[[5.78, -5.60, 5.14, 0.66, -2.50, -0.15, -2.01, 0.71, -7.50, 1.55], [6.06, -2.58, 3.06, -2.69, -4.39, -2.35, 7.05, -1.73, 1.55, 5.03]]
The entry just right of 0.66: -2.50
Which number is the third smallest entry? -4.39
The 3rd largest entry is 5.78
Which number is the 4th entry in reading order? 0.66
The entry just right of the largest entry is -1.73
The entry just left of 0.71 is -2.01
Which number is the entry just left of the smallest entry? 0.71

[[ 1.31  4.27 -1.51 -0.72 -0.06]
 [ 0.50 -0.83  0.71 -0.64  0.64]
 [-0.11 -2.13  0.99 -0.28  0.23]
 [ 0.31 -1.29  0.86 -0.52  0.63]
 [ 2.90 -3.16  3.05 -3.13  2.96]
 [-3.44  6.13 -4.86  3.36 -4.78]
 [-1.95 -2.60  0.56  1.86  0.10]
 [-1.54 -2.55  0.62  0.99 -0.39]
 [-0.41  0.45 -0.48  0.36 -0.62]]
Indices start at 0.
The entry just left of 0.86?
A: -1.29
The median of all entries?
A: -0.06
The entry just left of -2.55 -> -1.54
The entry in row 0 and column 2: -1.51
The top-left entry -> 1.31
The entry in the bottom-left corner?
A: -0.41
The entry directly above the smallest entry -> 3.05
The smallest entry is -4.86
The entry at row 0, column 1: 4.27
The bottom entry of the column that holds the largest entry is 0.45
The bottom-right entry -> -0.62
The entry just right of 0.62?
A: 0.99
The entry directly below 6.13?
A: -2.60
The entry directly above 0.63?
A: 0.23
The entry directly below 4.27 is -0.83
The entry in row 2 and column 0?
A: -0.11
The entry in row 1 and column 0: 0.50
The entry just left of -0.64?
A: 0.71
The entry just left of the smallest entry is 6.13
The entry directly below the smallest entry -> 0.56
The entry just right of the smallest entry is 3.36
The entry just right of -0.52: 0.63
The entry directly below -0.83?
A: -2.13
The entry directly below -4.78 is 0.10

Read these off the row that follows.
1) What is the entry just right of 4?
2) What is the entry just left of 4?
6  2  5  8  1  4  0
1) 0
2) 1

x =
[[-0.20 -1.22 -1.92 -1.42  0.73  0.06  0.01 -2.84  0.71]
 [ 0.20  2.30 -3.87 -0.43  0.69 -3.25 -1.73 -1.09 -0.11]
 [ 0.57  0.87 -2.98 -0.29  0.73  1.32 -0.14  0.75 -1.28]
 [-0.63  1.67  1.88  0.88 -0.92 -6.27 -1.57 -1.02  1.70]
 [-0.97 -1.35  2.52 -0.70 -0.47 -1.37 -0.48 -2.62  2.17]
 [ 0.71  5.97 -3.58  1.65 -0.01 -5.59 -2.90  2.93 -1.47]
 [ 0.08 -1.36  2.01  0.30 -0.29  3.26  1.27  1.43 -0.49]
 [ 1.08  2.40 -2.34  1.20  0.27  1.16  0.03  3.84 -2.55]
 [ 0.32  1.38 -0.33  0.73 -0.12 -0.22 -0.32  1.78 -0.83]]
Counting starts at 0.
Report the entry at row 0, column 1.
-1.22
Report the entry directly above 0.08.
0.71
The entry just left of -1.47 is 2.93
Report the top-left entry.
-0.20
The entry directly above the centre entry -> -0.92
The entry directly above 5.97 is -1.35
The entry just right of the largest entry: -3.58
The bottom-right entry -> -0.83
Report the top-right entry.
0.71
The entry in row 0 and column 2 -> -1.92
Report the entry directly below the largest entry.
-1.36
The bottom entry of the column that holds the largest entry -> 1.38
The entry just right of the centre entry is -1.37
Report the entry directly below the centre entry.
-0.01
Report the entry in row 1 and column 1.
2.30
The entry at the centre is -0.47
Report the entry in the bottom-left corner.
0.32
Report the entry directly above 0.30.
1.65
Report the entry in row 2 and column 2.
-2.98
Report the entry at row 1, column 0.
0.20
The bottom entry of the column that holds the smallest entry is -0.22
The entry just left of the centre entry is -0.70
The entry at row 1, column 2 is -3.87
Report the minimum.
-6.27
Report the entry in row 2 and column 1.
0.87
The entry just right of 1.08 is 2.40
Report the entry just right of -1.42.
0.73
The top entry of the column that holds the smallest entry is 0.06
Report the entry in row 2 and column 0.
0.57
The entry just right of 2.01 is 0.30

 0.06   0.00   0.24   0.11
 0.07  -0.02   0.04  -0.21
 0.08   0.11   0.01  -0.07
 0.06   0.03   0.09   0.13
 0.06   0.14   0.18   0.22
 0.07   0.13   0.09   0.07
 0.08   0.13   0.23  -0.06
 0.07  -0.05  -0.02   0.08
 0.05   0.09   0.00   0.06
 0.06   0.19   0.13   0.26
 0.07   0.05   0.17   0.16
 0.07   0.19   0.10   0.14
The top-right entry -> 0.11
What is the largest entry in the first row? 0.24
The entry in the bottom-right corner: 0.14
What is the 3rd entry on the diagonal from the top-right corner? 0.11
The top-left entry is 0.06
What is the entry directly below the smallest entry? -0.07
The 2nd entry on the main diagonal: -0.02
The entry just left of the smallest entry is 0.04
The smallest entry in the last column -> -0.21
The entry just left of the largest entry is 0.13
The bottom-left entry -> 0.07
What is the largest entry in the last row? 0.19
The entry directly below 0.03 is 0.14
What is the entry directly above -0.05? 0.13
The smallest entry in the first column is 0.05
What is the entry directly above 0.26? 0.06
The largest entry in the last column is 0.26
The smallest entry in the first row: 0.00
The 3rd smallest entry -> -0.06

Read these off the table that follows. Indices start at 0.
1) The entry at row 1, column 2?
2) The entry directly above -0.01?
3) The largest entry?
4) The bottom-right entry?
5) The entry at row 2, column 0?
6) The entry at row 0, column 1?
7) The entry directly above the largest entry?
8) The top-right entry?
[[ 0.69  4.31  6.05 -3.14  4.16  4.94 -2.63]
 [-3.89 -0.95  0.53 -3.76 -0.14 -0.42 -0.90]
 [ 0.31  1.93  2.76 -3.20  2.41  6.77 -1.50]
 [ 0.87  1.42  2.13 -2.67  1.15  5.41 -2.03]
 [-4.64 -1.28  0.23 -3.31  0.51 -0.33 -0.60]
 [ 1.33  0.32  1.45 -2.56 -0.16  3.67 -2.65]
 [ 0.94  0.82  1.57 -2.57  0.84  4.88 -2.31]
 [ 0.43  3.69  4.99 -3.21  3.73  5.90 -2.80]
 [ 1.14 -0.49  0.23 -1.09 -0.49  2.43 -1.51]
 [ 0.95  5.13  6.10 -3.18  4.40  4.06 -2.99]
 [-3.47 -0.97  0.74 -3.31 -0.19 -0.41 -0.95]
 [ 0.01  3.33  4.20 -3.63  3.18  6.21 -1.93]
 [-3.07 -1.02  0.68 -2.68 -0.34  0.08 -1.23]
 [-4.52 -1.27  0.19 -3.74  0.43 -0.69 -0.62]
 [ 1.32  0.51  1.56 -2.57 -0.01  3.91 -2.86]]
1) 0.53
2) 0.43
3) 6.77
4) -2.86
5) 0.31
6) 4.31
7) -0.42
8) -2.63

Questions about the array below.
1) The first entry in reading order?
2) The entry just left of the smallest entry?
3) The 3rd entry in reading order?
[[2250, 2095, 4746, 5105, 5038, 5542, 5397, 3502, 3269, 3303, 5413], [8245, 5966, 3080, 3641, 5660, 5753, 3400, 4375, 5497, 6835, 4474], [4071, 3110, 4964, 2124, 4675, 5003, 3897, 4772, 4023, 5603, 3658], [3038, 3347, 3698, 4247, 4985, 3907, 3982, 4556, 6341, 5370, 5930], [2965, 3148, 5398, 1403, 5539, 3161, 8497, 2466, 1356, 5150, 5972], [5051, 5305, 4990, 5687, 5689, 4826, 6377, 6763, 6834, 6848, 5840], [4266, 6331, 3271, 4310, 4658, 3339, 2969, 5457, 3003, 6529, 4711], [4674, 6759, 4126, 4019, 5349, 5074, 2541, 3709, 4561, 5055, 5617], [4661, 4306, 4953, 4939, 4808, 5158, 4823, 4650, 5001, 4614, 5040], [3147, 3008, 6583, 8086, 4357, 5680, 8957, 7942, 6958, 6386, 4470], [4655, 5654, 5147, 4292, 4944, 4361, 6263, 4510, 4724, 5037, 5378], [4580, 3688, 3335, 4858, 4082, 2780, 4528, 6468, 5789, 6269, 4603], [4102, 4570, 3721, 2783, 5068, 4016, 3763, 4884, 6086, 5595, 5576], [3168, 2718, 3753, 5964, 5055, 4239, 3278, 5993, 7997, 6694, 6124], [3684, 4460, 5359, 5643, 4909, 5372, 4075, 5083, 4757, 4215, 4570], [3785, 7254, 5229, 5347, 4040, 4543, 4615, 5781, 6188, 7085, 4838]]
1) 2250
2) 2466
3) 4746

a =
[[38 36 31 29]
 [76 24 12 45]]
Read off the last entry, reading row by row.
45
Read off the entry in the top-left corner.
38
The smallest entry in the last column: 29
